(23): [157 157 131  98  89 110 127 139 149 121  90 139 165  79 142 141 137 228]
(44): [155 165 150 142  96 134 131  96 109 164 140  87 149 125  96 150  96 146]
(151): [156 153 124  89  99 142 166 141 134 115  94 146 144 111 147 114 130 152]
(174): [150 165 155 166  90 124 108 141  94 212 190 101 119 114 105 123  41 150]
(73): [157 155 128  93  93 140  84  97  93 108 142 113 130 165 163 132 141 114]
(196): [150 160 155 166  90 124 108 141  94 212 190 101 119 114 105 123  41 150]
(185): [ 79 153 124  89  99 142 166 141 134 115 123 146 144 101 147 114 130 152]
(42): [158 158 135 104  85  96  98 132  95  99 169 119  99 159 143 119 142 149]
(52): [157 163 144 126  78  57 131 166 135 118 163 107 140 124 111 161 153 154]
(186): [157 164 134 134  78 174 134 157  99  78  96 134 179 157  78 131 106 141]
(94): [158 162 142 159  79 161 160  94  86 181 123 116 103 134 124  97 153 127]
(77): [158 162 142 118  79 161 160  94  86 181 123 116 103 134 124  97 153 127]
count (186): [157]  3
count (44): [97]  0
count (42): [99]  2
count (186): [77]  0
count (185): [147]  1

(66): [110 135 147 120 106  99  91 106 117 138 109 151 233 120 136]
(41): [161 114 149 114  78 127 151 152 100 129 146 179 106 141  99]
(4): [130  81 161 119 130 130 121 113 121 131 160  79 120 132 108]
(79): [130 131 161 119 118 131 102 113 121 166 108  79 130 132 108]
(37): [161 138 149 114  78 127 151 152 100 131 146 134 106 141  99]
count (79): [131]  2
count (66): [106]  2
count (4): [130]  3
count (79): [130]  2
count (66): [135]  1

(137): [ 90 109 136 136 110 149 136  99]
(57): [125 127 140 162 108 163 127 120]
(131): [108  92 124 170 165  97 112  34]
(117): [183 166 143  68 124  97  97  68]
(88): [132 161 108 137 120 152 152 140]
(97): [160 119 131 172 109 114 129  98]
(59): [155 131 163 178 126 162 137 139]
(177): [107 138 175  45 139 107 111 101]
count (177): [139]  1
count (117): [97]  2

(101): [112 112 135 115]
(56): [157 153 158 158]
(134): [112 148  71  71]
(124): [138 164 131  86]
(67): [111 111 111 111]
(102): [ 79 160 106 127]
(110): [143 154 117 141]
(55): [ 72 170  72 170]
count (55): [72]  2
count (134): [112]  1
count (67): [111]  4
count (56): [158]  2
count (67): [110]  0
count (101): [112]  2

(135): [168 111 104 193 137 160 123 109 113  89  90 156 232 131 161 167 164  97
 192 101 136]
(111): [149 179 108 123 122 114 133 106  95  81  61 141 151 142  87  81  86 118
 143  72 119]
(169): [157 131  97  78 148 128 111  96 103  83  78 128 195 131 118 110 171  78
 148 171 123]
(34): [149 184 109 184 120 149 135 107  85 184  61  85 184 115  85  81 115 115
 115  74  85]
(133): [111 162 157  97 107 129 167 157 132 137 129 161  68 142 111 126  88  85
 131 169 128]
(29): [123 184 130  87 113 106 185 128 111 112  95 138  81 143  79  77 148 118
 113 113 118]
(12): [ 53 123 160 157 158  79 168 158 138 129 130 186 140 141  53 189 101  53
 186 183 141]
(72): [149 184 109 120 120 115 135 107  94  80 107 143  54 143  85  81 152 115
 148  67 124]
count (12): [53]  3
count (169): [102]  0
count (169): [110]  1
count (34): [85]  4
count (34): [184]  4
count (72): [149]  1
count (169): [78]  3

(80): [ 44 183  46  48  44  46  46 186  47  46  47  44 183  46  46  46  91  91
 188 183  48  92  43  44  44  50  48  46  91  45]
(143): [  5 201   5  10 207   6   5 207   6   8   9   7 208   7   7  16   4   7
 203 133  10 203   9   6   5  10  10   7  82   5]
(144): [108 140 112 109 138 112 112 139 111 108 109 107 134 107 109 123 110 109
 144 126 109 139 109 124 108 111 109 109 119 110]
(92): [126 164 121 124 145 121 121 144 123 125 124 127 150 127 125 118 124 124
 137 147 124 144 131 119 126 122 125 164 143 124]
(68): [133 134 135  43 134 135 135 134 134 134 135 133 133 133 134 131 134 134
 136 127 135 134 129 135 133 135 135 134 126 134]
(96): [134 112 135 131 108 134 135 109 134 132 131 132 106 132 133 149 135 133
 112 128 131 110 141 136 134 132 131 133 137 135]
(45): [129 153 127 127 158 121 122 156 125 128 126 130 163 130 127 113 124 126
 147 154 127 155 132 119 129 124 127 126 147 126]
count (80): [48]  3
count (45): [164]  0
count (80): [45]  1
count (80): [91]  3
count (96): [128]  1
count (80): [47]  2
count (92): [123]  1

(85): [ 51 114  88  75 198 156 114 166 134 113 147  94  51 154  80 139 208 112
  78 205 162 114 182 217  99 156 172 153  97 111 107 218 144  95 157 200
 116 102 130 130 107 140 162 102  58]
(164): [121 112 114 129 117 111 113 128 119 116 117 126 134 134 135 121 111 149
 121 120 127 127 109 125 132 129 108 121 132 113 121 139 120 126 123 121
 117 140 128 122 134 117 125 120 138]
(13): [122 121 112 122 145 166 162 139 102 137 111 162 156 157 150 114 138 133
 113 109 140 124 110 107 103 103 136 122  82 144 160 127 139 103 122 119
 106  87 166 103 127 168 141 147 122]
(120): [ 67 125  94 100 213 151 165 180 144 166 145  83  12 138  78 132 100 124
  82 220 166 114 178 207 100 146 168 156 207 109 110 201 123  98 165 200
 109  77 116 135 114 136 150  92  61]
(50): [ 58 118  96  92 202 154 165 180 128 153 144  81  15 140  78 130 220 113
  93 219 171 113 172 216 109 151 182 156  89 104 120 211 132  97 164 193
 118  85 127 136 107 113 165  81  56]
(27): [122 114 114 134 111 109 111 131 114 125 117 126 139 132 135 124 115 147
 123 116 126 132 108 120 127 138 108 126 130 118 116 140 121 123 121 124
 111 142 129 119 138 117 121 128 130]
(168): [124 142 121 118  99 118 144 162 134 113 126 118 139 140 117 128 134 127
 106  95 114 141 122 122 123 130 124 131 128 158 129 109 118 132 117 136
 106 135 116 124 112 121 127 121 125]
count (120): [100]  3
count (168): [124]  3
count (13): [122]  5
count (85): [114]  3

(15): [174 194  77  63 134 194 174 194]
(175): [ 97  97 105 201 121  97  83 201]
(36): [179 126 179  84 179  44 146 179]
(156): [112 163  94  80  30 157 164 127]
(47): [ 94 179 227 146 134 105 152 168]
(25): [114 155 197  71  78  59 149 110]
(20): [ 79 126 124 181 139 221 118  80]
(18): [111  67  90  82 182  60  95  78]
(181): [129 197 204  98  91 159 177 149]
(89): [195 203 109 139 209 109 109 109]
(153): [ 98 102  98  98  64  64  64  64]
(171): [201 171 139 145  77 123 151 201]
count (89): [109]  4
count (15): [194]  3
count (175): [96]  0
count (36): [178]  0
count (153): [64]  4
count (171): [77]  1

(40): [112 107 136 115 132 151 133 129 156 129 125 114 134 151  88 119 155 112
 117 138 133 123 112 134 148 161 201 141 133 157 107 135 136 141 140 130
 158  98 117 115  87 222 133 148 158 103 115 149  99  98]
(31): [175 154 160 148  96 122  73 152 102 140 138  99  92 137 121 156 101  61
 144 171  93  91  73 123 108 136 151 129 147 104 114 121 123 122 105 110
 170 130  82 148 164 136 123 103 103 123 109 121 132 130]
(2): [124 117 122 165 137 112 118  97 176 118 165  88 144 110 121 148 133 137
 164 150 122 187 169 108 148 128 171 122 167 117 121 141 136 117 105 106
  79 154 145 120 164 123 149 123  85 112 153 177 104 118]
(11): [150  96 141 118 137 126 118 105 162 133 179  76 134 103 135 131 133 134
 171 150 122 176 169  98 148 112 171 145 148 124  97 148 110 113 105 110
  79 154 145  92 147 148 138 118 103 118 141 149 115 124]
count (31): [138]  1
count (11): [118]  4

(49): [144 102 144 100 142 123 174  82]
(127): [187 116  66 163 108  59 181 169]
(109): [97 82 82 97 97 83 82 82]
(119): [119 120  81 119 119 179 119 119]
count (109): [82]  4
count (119): [81]  1
count (119): [119]  5
count (49): [100]  1
count (127): [163]  1
count (49): [144]  2

(189): [ 89 138  63 150 155 109  56  94  98  51  58  55 167 162 165  70  80  56
 162 154 162]
(113): [ 90 130  69 140 144 106  63  95  98  59  65  62 154 154  98  74  82  63
  66 143 150]
(147): [232 175 238 152 140 216 231  91  85 191 234 229  91  91 109 239 237 170
 157 142 119]
(163): [155 101 189  89  85 132 200 176 171 214 196 202  62  78  78 180 167 212
 209  86  80]
(54): [ 71  36 119  39  42  50 142 228 226 200 134 148  74  74  59 105  86 215
 222  41  52]
(190): [204 158 214 142 134 190 212 122 118 190 213 211 103 103 113 213 209 177
 169 135 120]
(125): [ 96 125  81 132 135 107  77 100 102  74  78  76 142 142 140  85  90  77
  79 134 139]
(201): [126 127 125 128 128 126 125 126 126 124 125 124 128 128 128 125 125 125
 125 128 128]
(188): [135 129 140 127 127 133 139 134 134 140 140 139 125 125 126 137 136 139
 140 127 126]
(3): [158 125 177 117 114 145 182 159 156 187 180 183 107 107 108 172 165 184
 182 115 107]
(38): [135 129 138 127 127 133 139 134 134 140 139 139 125 125  64  83  64 211
 220  39  55]
(179): [ 71  36 119  39  42  50 142 228 226 200 134 148  74  74  59 105  86 215
 222  41 164]
count (3): [106]  0
count (125): [100]  1
count (188): [139]  3
count (113): [62]  1
count (125): [76]  1
count (189): [162]  3

